These are the activations of a small neural network, seen along a few directions. Each row is one input.
In each table, some parts of the input vary, and every possible input appears once, in random order.
Descriptions start from the smaller parts, as in this example, which fits no table here: one of 2 separate values, together with either a single point or one of 9 places around a ring or (one of 4 places along a line, together with one of 5 places around a ring).
Shared parts are said once, and a part with two or three values counts as separate values.

Other details of the inputs vary at random and push rows far along two fixed directions, the same in every table; ignore that.
To show where, the next rows are all for the same input, with only those details redrawn:
[  3.7   7.0   9.5   6.8  -8.0   5.1  -2.8  50.7  -5.2 -15.1   6.4]
[  5.9 -16.9  -2.1   1.2   9.2  43.0   7.0 -31.8  -1.9 -27.9  14.1]
[ 16.2 -13.1 -32.3 -21.1  17.9 -26.4   3.1 -51.3  -3.0  29.4  16.2]

Table:
r1: [ 14.8  -5.7 -19.1   3.9   9.7 -72.3  -3.3  37.0  27.6  54.8  -2.8]
r2: [-12.9  -3.1   5.6  10.2   1.4  39.3   1.5 -45.3  -1.7 -25.0 -17.1]
r3: [  7.2  15.6  15.7  14.5  -8.8  13.5 -32.2  34.1  14.8 -19.6  -1.7]
r4: [ -2.4  11.7  12.5   9.0   0.1   3.8 -13.6  50.8   0.1 -21.3   3.0]
r5: [  4.9  -9.8   1.2   7.1  10.1  40.9 -23.4 -39.0  11.6 -30.8   4.5]
r6: [  1.7  -5.0 -23.3 -17.7   7.6 -27.4  20.8 -59.0  -9.1  35.3  -7.5]
r7: [-21.8 -17.8  22.2  -2.4   1.9  38.3  14.9 -42.3  -5.1 -18.2 -12.9]
r8: [ -9.1   4.1  16.2   0.8  -9.8   3.1  -7.4  49.3  -2.8 -12.6   6.5]
r9: [ -8.2  -3.3   5.9   5.4  -8.0  44.0  28.2 -41.4  -5.8 -17.8  -2.2]
r10: [ -7.0  22.7  21.6  16.2 -16.2  12.7 -16.1  23.8   7.2 -10.5 -24.6]
r11: [  7.1  11.3 -19.2 -19.6  -4.1 -62.7  -2.8  26.8  -3.1  44.3  12.9]
r12: [-12.1  14.9  -5.1 -17.0 -10.4 -66.2   7.5  17.1 -10.2  49.9 -14.9]
r13: [-16.9  19.2  19.9  11.4 -10.1   1.9   4.6  39.4  -6.7 -13.4 -21.5]
r14: [-12.8  -0.9  23.5  32.6  -9.9   0.4  20.4  49.5  18.7  -0.5 -29.5]
r15: [  3.7   7.0   9.5   6.8  -8.0   5.1  -2.8  50.7  -5.2 -15.1   6.4]
r16: [  0.2   0.4  -5.3 -23.9   4.0 -63.7 -16.5  26.1  -2.8  43.8   5.6]
r17: [ 13.0  -7.9 -33.0 -14.9  20.3 -29.1 -19.5 -57.9   4.3  24.8  10.2]
r18: [-12.5  19.3  20.0  15.6 -14.5   9.6 -15.6  27.3   1.3 -13.4 -26.5]
r19: [  3.2  12.5   8.1   7.4 -15.1   7.9   1.6  46.1  -3.1 -10.3  13.2]
r20: [-16.2  15.2  19.2   6.3 -22.5   3.1  18.8  37.2  -8.3  -5.8 -12.6]
What do these inputs look like to the network?
Answer: one of 2 separate values, together with either a single point or one of 9 places along a line
Change only the choice among 2 separate values in r17. List by row number the other rows that result.
Answer: r2

Table:
r21: [ -3.5  11.5 -12.4   3.1  -5.8  -3.4  11.3 -13.3  -4.5   2.1  -6.1]
r22: [ -3.2  15.0  -1.8   3.9 -14.9 -33.3  -4.3  15.3  13.9  28.8  -8.3]
r23: [ -0.9   8.0 -21.4 -18.7   9.5 -56.1 -14.3 -20.3 -11.0  35.9 -11.9]
r24: [  4.0 -15.0  -3.6   7.4   2.3  30.0  24.9 -31.3  -5.0 -11.8   4.9]
r25: [  4.1 -15.9  -5.6   6.6  11.5  -5.5  12.5  -4.0   1.1   4.6  -2.3]
r26: [  5.7  -9.8 -17.8  -0.8  22.8   7.6   3.7 -75.2  13.7   6.5  -3.3]
r27: [ 13.1   0.4 -28.8 -27.1   8.0 -50.9   0.7 -12.1 -14.4  39.7  27.0]
r28: [ -5.4  -0.9 -11.9 -11.8   1.4  17.0   2.1 -64.6 -16.7  -8.4  -5.6]
r29: [ 16.1  10.7 -30.7 -21.8   1.9 -40.5 -11.1   4.2 -13.3  24.7  20.8]
r30: [-12.4  20.8   8.5   8.6 -17.8 -20.5  15.6  49.7  -7.0   9.8  -8.9]
r31: [ -0.8   8.1   4.6  -4.3   7.2  -5.4 -17.2 -16.8  -1.8   1.3 -12.1]
r32: [ 15.7   3.4  -1.4  11.6  -1.7  29.5   5.3 -13.5   3.5 -13.2   0.3]
r33: [  8.8   9.0 -10.2   8.1  -0.4 -39.1  -6.2  48.9  -0.6  15.6 -10.8]
r34: [ 20.0  18.6 -14.6 -13.5  -1.9 -26.2 -17.3  22.6  -4.8  16.2  20.3]
r35: [ -6.6  20.6  24.9  25.3 -17.7  48.0   6.0  27.8   4.2 -40.3  -9.2]
r36: [ -4.8  -6.7  28.3  17.8 -17.9  46.6  26.6  38.4  -0.6 -33.4  -1.3]
r37: [  4.5 -10.6  -1.2  -2.8   2.7 -34.4  12.9  28.4   5.8  26.0  -5.1]
r38: [ -8.8   3.7  -5.8 -15.9   7.6 -47.1  -6.2  -2.1 -12.3  34.6 -11.2]
r39: [-24.5  -5.6  41.1   6.9  -7.9  45.1   3.7  30.9  -5.3 -37.1 -15.5]
r40: [ -4.6 -18.5  -5.3   6.0  14.7  15.3  -1.8 -58.6  24.5   2.3  -5.1]
r41: [  6.4 -23.0 -11.7 -21.6  17.0 -16.4   2.7 -21.1   0.6  12.3  23.6]
r42: [-14.0   0.0  11.9  13.5   1.6   6.0  12.7  20.7   2.4  -9.6 -10.0]
r43: [  3.3 -10.9  -1.4   3.1   9.5  40.0 -11.6   2.2  -3.0 -43.7  15.8]
r44: [-20.3  31.5  30.7   5.9 -29.9 -14.6  -2.9  87.5 -22.7  -4.7 -16.7]
r45: [ 13.0 -10.5 -22.6   1.0   6.8  21.0  14.3 -54.4  -3.7  -5.1   3.4]
r46: [-12.6  -5.5   8.7   0.7   0.9  -9.1  16.9  15.5   8.3   8.7  -9.6]
r47: [-15.4  20.3  35.6  14.4 -20.1 -16.5 -31.5  82.4   5.4  -6.6 -21.9]
r48: [  5.4  -3.4  -9.1 -11.2  10.0 -34.4  -8.4  27.9  -7.1  12.6  18.7]
r49: [  1.4 -13.2   5.3 -10.6  -2.0  24.1  12.2  -5.0  -6.7 -16.3  27.5]
r50: [ 14.1 -21.2 -22.6  -1.4  17.9 -22.4  -8.1 -45.0  22.5  31.4  -0.9]
r51: [ -6.8  16.0   6.0  -7.4 -17.3 -35.3 -20.2  11.4  -1.0  26.2 -11.5]
r52: [  7.6  -8.2   3.6  15.0  -6.2  28.9   0.6 -12.9  14.7  -8.2   0.6]
r53: [ 12.8   2.9   2.4   1.0   7.3  12.4 -21.7  24.5   4.0 -20.9  15.1]
r54: [  4.1  -6.2   9.2   5.1  -4.1  46.6 -15.1  -0.2   7.7 -30.6  22.5]
r55: [ 14.4 -11.7  -4.2  12.2  15.6  29.5  -0.1 -31.8  11.9 -15.5  -1.7]
r56: [  4.9  -7.8   6.9   5.1   3.7  11.2 -27.4  25.0  14.0 -16.4  15.4]
r57: [  5.0  25.0  -9.5 -17.6  -7.3 -44.2 -13.4  -9.1 -11.0  32.7  -9.9]
r58: [-10.4  -2.1   5.5  18.4   4.2  35.3   6.3  -6.8   4.3 -33.8 -10.0]
r59: [-13.3 -13.5   2.2 -21.2   0.4  20.5  17.2 -61.2 -11.9   4.3  -2.7]
r60: [-15.9  -5.4  18.3   6.7 -11.5  40.4  30.3  -4.2   1.6 -21.0  -4.3]
Changing only one part turns r39 into r59. The same change can be made to r46. Which row results?
Answer: r60
Changing only one part turns r24 into r25. The same change can be made to r35. Which row results?
Answer: r26
What do these inputs look like to the network?
Answer: one of 2 separate values, together with one of 4 places along a line, together with one of 5 places along a line
Change only the place on the line of 4 in r31. List by row number the other rows that result.
Answer: r26, r53, r55
Change only the choice among 2 separate values in r50. List by row number the other rows that result.
Answer: r52
Start at r54 and move only the place on the line of 5, one step at a time. The first step leads to r34. Which rows follow, in order?
Answer: r29, r27, r49

Table:
r61: [ -4.3  -0.1  -9.9 -11.9   1.9  -9.5  -3.1 -68.2   7.6  24.3 -15.3]
r62: [  7.3 -17.9   5.4   2.7   3.7  20.5 -10.6   5.4   1.7 -18.6   6.8]
r63: [ -9.3  30.3  21.9  15.0 -23.2 -40.8 -17.4  79.7  10.2  24.0 -29.7]
r64: [ -8.7  28.8  15.7  17.1 -13.9 -53.0  -7.5  88.9  -3.4  20.1 -27.7]
r65: [ 13.3 -14.1 -14.8 -14.3  20.5 -16.8  -6.0 -25.2   6.0  16.9  12.1]
r66: [ 25.0  -5.6 -48.0 -20.5  18.1 -64.0  -3.4 -44.3   7.5  58.6  14.4]
r67: [  1.2 -21.6 -18.8 -15.9  10.5 -19.1  28.3 -63.9   1.8  40.0   3.5]
r68: [-16.9  -7.2  23.1  21.2  -4.0  52.9  20.8  18.2  -0.2 -41.5 -14.9]
r69: [ -1.4 -12.0  10.6  -3.8  11.2  51.1  -2.2 -30.1  -5.3 -35.3  11.7]
r70: [ 0.9  2.4 -1.2  9.4 -3.0 -9.9 -8.5 38.1  9.0 -2.7  7.9]
r71: [  2.2  -5.5  -0.9   6.7   1.5  53.1   2.5 -31.6  -3.3 -34.9  12.1]
r72: [  1.5  23.6  12.1  -4.0 -20.5 -48.2 -25.6  97.6 -15.5  15.0  -2.1]
r73: [ -7.6  10.4  13.7   0.3  -5.9   6.2  -9.1  35.5  -1.5 -17.1   7.4]
r74: [  4.9   9.9  16.3  14.9 -10.8  53.2  -0.4  21.1  -7.4 -44.7   5.8]
r75: [ 10.9 -11.6  16.4  24.3   0.2  80.6   6.0  -5.6   7.7 -60.3   8.8]
r76: [ -7.8  -9.8   1.6   5.9   3.4  49.9  -0.2 -31.8  -0.3 -36.3  14.3]
r77: [ 14.6 -11.3 -37.9 -26.9  23.0 -65.1  -6.4 -43.6  11.9  54.1  15.6]
r78: [-13.6  25.7  17.3  10.7 -16.3 -22.7  -3.1  53.6 -10.1  -0.3 -24.9]
r79: [ -3.3   0.2 -25.4 -22.6   6.4 -43.0  16.3 -41.1 -10.0  39.5  -8.4]
r80: [ -9.0 -14.6   3.0  -8.4  -2.6  24.7  29.6 -53.0  -6.4  -0.8   2.4]
Changing only one part turns r80 into r67. The same change can be made to r71. Which row results?
Answer: r66
What do these inputs look like to the network?
Answer: one of 2 separate values, together with either one of 4 places along a line or one of 6 places along a line
Change only the choice among 2 separate values in r69. List by row number the other rows that result.
Answer: r65
